Each row below holds a small network's activations on one record, seen along a few directions.
Each row is followed by the record's values for the fields L, B, T, C, P, H, V, Z.
A field that a record lacks is left out.
The largest differences between rows may come from other fields.
(in the rows, 500 means zero)
Strong random noise was added to every row along 4 fixed directions; ignore it. To show where, here is one row again and again, with new noise each time:
566 520 423 515 508 473 477 541 417 547 498 553 461 542 477 496 469 429 409 513 392 391 470 489 484
490 458 429 499 475 511 476 517 459 566 547 525 565 550 514 460 425 579 503 454 433 445 550 487 568
478 458 285 496 351 579 543 553 329 611 527 619 486 431 373 541 353 426 502 417 480 410 603 426 466
513 416 305 419 387 575 460 601 369 697 608 533 477 447 306 631 410 436 393 334 416 535 603 476 484
473 339 396 475 471 582 485 627 463 550 648 509 500 403 341 672 507 410 500 374 551 601 624 426 532
401 336 427 489 446 584 492 545 506 549 638 498 635 477 475 526 428 633 616 373 554 566 666 443 632

323 358 463 521 521 483 511 596 537 425 725 369 599 567 416 539 606 675 604 486 588 678 639 508 536 -> <L:l2 B:b6 T:t2 C:c6 P:p1 H:h1 V:v1>
443 552 539 618 555 421 547 407 501 351 466 531 613 676 729 271 475 682 664 642 539 335 459 511 563 -> <L:l2 B:b3 T:t1 C:c6 P:p1 H:h2 V:v2>
479 538 573 393 513 465 551 544 547 472 501 398 385 415 331 624 636 393 380 519 553 706 556 539 377 -> <L:l3 B:b1 T:t2 C:c3 P:p1 H:h2 V:v1 Z:z1>
521 578 364 428 407 509 458 505 452 629 433 582 521 487 518 408 358 586 555 437 507 385 478 501 480 -> <L:l3 B:b5 T:t1 C:c6 P:p2 H:h1 V:v1 Z:z1>
445 510 540 663 539 473 583 440 488 301 437 582 539 529 613 377 515 488 634 626 554 390 514 434 514 -> <L:l4 B:b1 T:t1>
522 484 661 504 607 479 475 372 637 423 452 441 548 538 653 505 551 584 500 510 463 504 435 562 587 -> <L:l3 B:b3 T:t1 C:c2 P:p2 H:h1 V:v1 Z:z2>
383 527 522 631 591 389 604 554 513 258 538 481 576 582 538 400 591 569 717 681 704 459 516 469 472 -> <L:l2 B:b6 T:t1 C:c1 P:p1 H:h1 V:v1>
487 543 499 482 473 492 492 402 490 548 452 524 542 554 604 403 394 589 524 475 477 436 475 519 523 -> <L:l3 B:b4 T:t1 C:c6 P:p1 H:h2 V:v2 Z:z1>
555 466 574 491 646 419 315 544 601 557 609 410 639 699 651 374 523 735 448 476 321 476 437 578 691 -> <L:l1>
407 403 243 410 321 551 510 588 355 663 650 436 516 447 209 655 440 506 446 351 492 636 666 501 404 -> <L:l3 B:b6 T:t2 C:c3 P:p1 H:h1 V:v1 Z:z1>
493 407 451 462 392 670 573 581 487 482 516 642 452 210 368 686 490 266 717 390 836 532 595 352 470 -> <L:l2 B:b5 T:t1 C:c5 P:p2 H:h2 V:v1>
524 475 629 538 552 511 613 431 590 346 403 491 399 346 518 585 594 308 504 608 606 547 496 427 461 -> <L:l3 B:b5 T:t2 C:c2 P:p2 H:h2 V:v1 Z:z1>
515 654 465 424 412 492 612 574 398 484 361 525 356 306 367 536 507 306 546 586 742 516 461 430 287 -> <L:l3 B:b1 T:t1 C:c4 P:p1 H:h2 V:v1 Z:z1>
594 615 432 465 421 483 491 480 423 604 374 598 426 476 503 460 421 424 433 516 435 359 412 486 423 -> <L:l3 B:b5 T:t2 C:c5 P:p2 H:h1 V:v1 Z:z1>
533 503 413 452 452 515 404 518 453 649 521 537 575 581 516 411 375 623 440 431 352 400 495 543 575 -> <L:l1>
470 414 488 486 467 538 472 503 499 527 551 478 512 530 463 527 499 535 466 465 440 559 537 518 531 -> <L:l4 B:b2 T:t2>
540 550 410 453 461 464 390 504 425 643 531 492 569 594 478 402 404 627 447 423 373 450 492 550 532 -> <L:l4 B:b1 T:t1>
586 498 418 495 494 503 457 585 416 527 505 541 434 473 382 587 495 312 440 485 477 454 427 476 449 -> <L:l4 B:b2 T:t2>
608 699 445 511 416 445 489 352 463 555 290 623 463 558 666 291 337 551 476 537 349 241 355 529 492 -> <L:l3 B:b5 T:t2 C:c4 P:p2 H:h1 V:v1 Z:z1>
205 456 462 435 212 649 790 387 463 437 505 477 506 260 333 557 380 559 670 403 770 753 830 406 436 -> <L:l3 B:b1 T:t2 C:c3 P:p1 H:h2 V:v2 Z:z1>
377 395 517 534 514 532 511 542 554 429 606 439 655 537 521 474 501 653 677 484 605 580 572 472 604 -> <L:l4 B:b2 T:t2>
412 395 420 499 356 612 590 462 437 527 547 569 485 389 395 592 442 439 534 393 531 574 673 429 494 -> <L:l4 B:b5 T:t2>
449 604 345 491 360 520 659 508 379 461 395 638 397 339 396 489 406 344 600 528 674 408 570 420 351 -> <L:l3 B:b1 T:t1 C:c3 P:p1 H:h2 V:v1 Z:z1>
428 430 385 643 482 491 490 538 421 475 605 542 592 606 519 412 449 616 578 523 417 387 570 464 553 -> <L:l4 B:b6 T:t2>
479 374 523 561 557 555 493 508 550 396 573 451 465 453 404 675 608 453 471 470 537 638 571 496 475 -> <L:l3 B:b3 T:t1 C:c5 P:p2 H:h1 V:v2 Z:z2>
435 524 268 472 366 462 491 615 323 610 595 489 504 572 359 460 451 595 517 503 480 470 548 512 406 -> <L:l2 B:b2 T:t2 C:c4 P:p1 H:h1 V:v1>
408 478 315 349 333 590 516 579 376 683 579 492 545 408 337 537 366 563 580 344 614 555 625 502 454 -> <L:l3 B:b3 T:t1 C:c6 P:p1 H:h2 V:v1 Z:z1>
516 511 529 530 438 561 498 377 540 517 385 604 544 486 643 410 395 539 539 459 443 396 482 469 571 -> <L:l3 B:b5 T:t2 C:c5 P:p2 H:h1 V:v2 Z:z1>
591 522 540 545 588 445 419 470 516 499 486 532 505 586 578 449 520 482 426 509 377 445 429 523 541 -> <L:l4 B:b5 T:t1>
389 556 354 548 428 434 628 564 372 407 517 523 444 502 383 487 493 446 547 601 597 460 536 475 366 -> <L:l2 B:b4 T:t2 C:c1 P:p1 H:h1 V:v1>
617 564 698 513 738 355 370 495 664 423 505 419 491 679 659 429 664 559 395 597 382 475 344 598 574 -> <L:l4 B:b5 T:t1>
486 585 494 698 586 436 551 532 454 292 419 635 516 593 641 306 505 473 638 730 518 185 401 444 482 -> <L:l4 B:b3 T:t2>
493 522 392 320 293 593 453 413 469 817 476 559 550 498 524 404 278 700 441 291 352 461 554 571 585 -> <L:l2 B:b5 T:t2 C:c2 P:p2 H:h2 V:v2>
456 304 468 393 344 661 489 453 550 649 592 493 480 334 398 688 489 502 438 256 449 731 678 477 558 -> <L:l3 B:b5 T:t2 C:c4 P:p2 H:h2 V:v1 Z:z1>
435 329 511 422 533 588 402 592 604 557 669 430 666 488 482 559 491 640 584 332 548 643 613 502 683 -> <L:l1>
462 362 572 506 548 564 451 495 595 491 612 462 577 484 533 556 535 553 541 384 504 650 579 480 633 -> <L:l4 B:b5 T:t1>
477 581 519 560 504 448 532 455 475 453 446 542 540 548 598 337 449 577 580 560 493 375 496 480 533 -> <L:l4 B:b1 T:t1>
377 577 483 605 380 494 680 286 455 361 351 547 521 520 622 313 397 615 618 642 545 422 592 469 449 -> <L:l3 B:b5 T:t2 C:c4 P:p1 H:h2 V:v1 Z:z1>
489 505 417 532 469 528 518 591 426 477 487 579 481 478 471 462 469 422 570 560 540 375 468 456 474 -> <L:l4 B:b2 T:t2>
349 443 503 622 517 513 582 442 532 309 562 437 602 574 564 440 497 684 591 540 549 572 657 513 536 -> <L:l3 B:b3 T:t1 C:c1 P:p1 H:h2 V:v2 Z:z2>
417 575 585 388 422 517 611 417 542 486 426 452 490 386 451 502 461 529 570 471 704 654 614 487 456 -> <L:l3 B:b1 T:t1 C:c3 P:p1 H:h2 V:v2 Z:z1>
613 495 668 616 794 402 408 637 658 239 508 527 486 543 658 451 691 377 572 687 584 358 318 460 600 -> <L:l1>
493 601 433 549 443 441 538 430 384 516 430 533 518 601 534 390 400 549 462 592 386 355 443 516 448 -> <L:l4 B:b4 T:t2>
548 576 585 498 441 521 547 363 519 519 376 542 446 478 591 456 466 483 428 526 429 439 449 508 500 -> <L:l3 B:b5 T:t2 C:c5 P:p2 H:h2 V:v2 Z:z1>

Here are new rows. What are their fields?
473 518 430 491 455 508 465 501 448 582 509 538 605 597 570 359 370 671 531 482 412 384 518 515 571 -> <L:l1>
483 527 539 536 555 437 467 477 534 465 490 480 647 633 653 328 450 687 567 565 460 395 457 516 615 -> <L:l1>
530 581 439 532 497 444 472 513 418 538 447 540 532 624 571 341 440 547 487 575 374 327 416 525 502 -> <L:l4 B:b2 T:t2>
572 523 553 393 548 479 373 534 578 675 549 455 534 553 524 482 505 586 408 393 388 541 483 588 585 -> <L:l4 B:b5 T:t1>
643 654 593 491 549 431 466 403 498 537 367 564 383 588 597 423 501 415 346 556 329 349 362 563 461 -> <L:l4 B:b5 T:t1>
607 434 601 492 689 469 374 650 616 480 580 461 498 499 496 585 634 400 430 504 493 542 415 505 582 -> <L:l1>
539 474 425 442 493 529 467 640 425 560 590 482 444 383 302 651 535 328 459 403 570 606 518 442 446 -> <L:l4 B:b1 T:t1>
491 374 617 568 575 509 404 379 630 446 590 450 613 623 652 450 542 669 488 448 352 572 556 549 688 -> <L:l4 B:b5 T:t2>
689 671 575 460 601 359 324 441 521 635 444 490 451 723 643 338 497 589 250 531 158 341 305 651 537 -> <L:l4 B:b5 T:t1>
593 444 542 484 679 437 337 654 526 506 655 379 448 581 366 662 697 397 314 481 392 624 436 574 476 -> <L:l4 B:b3 T:t1>
502 535 300 429 271 571 601 508 321 614 457 618 320 341 292 619 438 289 388 437 476 489 597 468 310 -> <L:l3 B:b5 T:t2 C:c4 P:p1 H:h2 V:v1 Z:z1>
588 548 437 505 528 475 465 580 434 512 472 576 423 511 467 498 490 378 417 557 439 354 417 489 458 -> <L:l1>
395 477 408 544 452 467 536 580 404 515 616 430 594 604 438 461 492 641 537 530 512 554 582 510 475 -> <L:l2 B:b6 T:t2 C:c1 P:p1 H:h2 V:v2>
396 423 496 520 487 530 516 541 519 462 574 470 637 463 489 477 464 610 699 436 671 575 583 424 589 -> <L:l4 B:b1 T:t1>
584 673 354 534 473 409 461 512 321 614 409 596 455 661 522 346 390 490 355 584 248 235 361 556 409 -> <L:l4 B:b4 T:t2>
454 435 452 488 440 588 497 557 511 553 529 574 616 435 516 452 384 577 639 441 588 443 559 447 606 -> <L:l1>
459 471 273 438 400 557 380 588 357 739 644 496 642 619 412 440 344 715 475 340 342 458 587 561 537 -> <L:l4 B:b3 T:t1>
491 480 517 458 492 555 556 625 509 475 510 556 443 269 377 607 520 297 617 457 739 549 546 394 484 -> <L:l4 B:b1 T:t1>
588 574 430 501 556 407 367 514 459 596 504 514 585 717 613 325 421 666 418 523 281 307 407 577 574 -> <L:l1>
500 458 616 531 488 589 581 442 583 350 396 590 443 334 597 553 537 355 628 517 712 495 508 427 535 -> <L:l3 B:b5 T:t1 C:c5 P:p2 H:h2 V:v2 Z:z1>
387 312 700 648 727 499 484 561 702 214 672 403 659 545 637 504 699 620 739 572 686 612 569 441 683 -> <L:l4 B:b3 T:t1>
378 369 340 402 308 657 539 565 412 622 617 515 538 294 261 653 383 470 592 272 646 669 721 422 508 -> <L:l4 B:b1 T:t1>
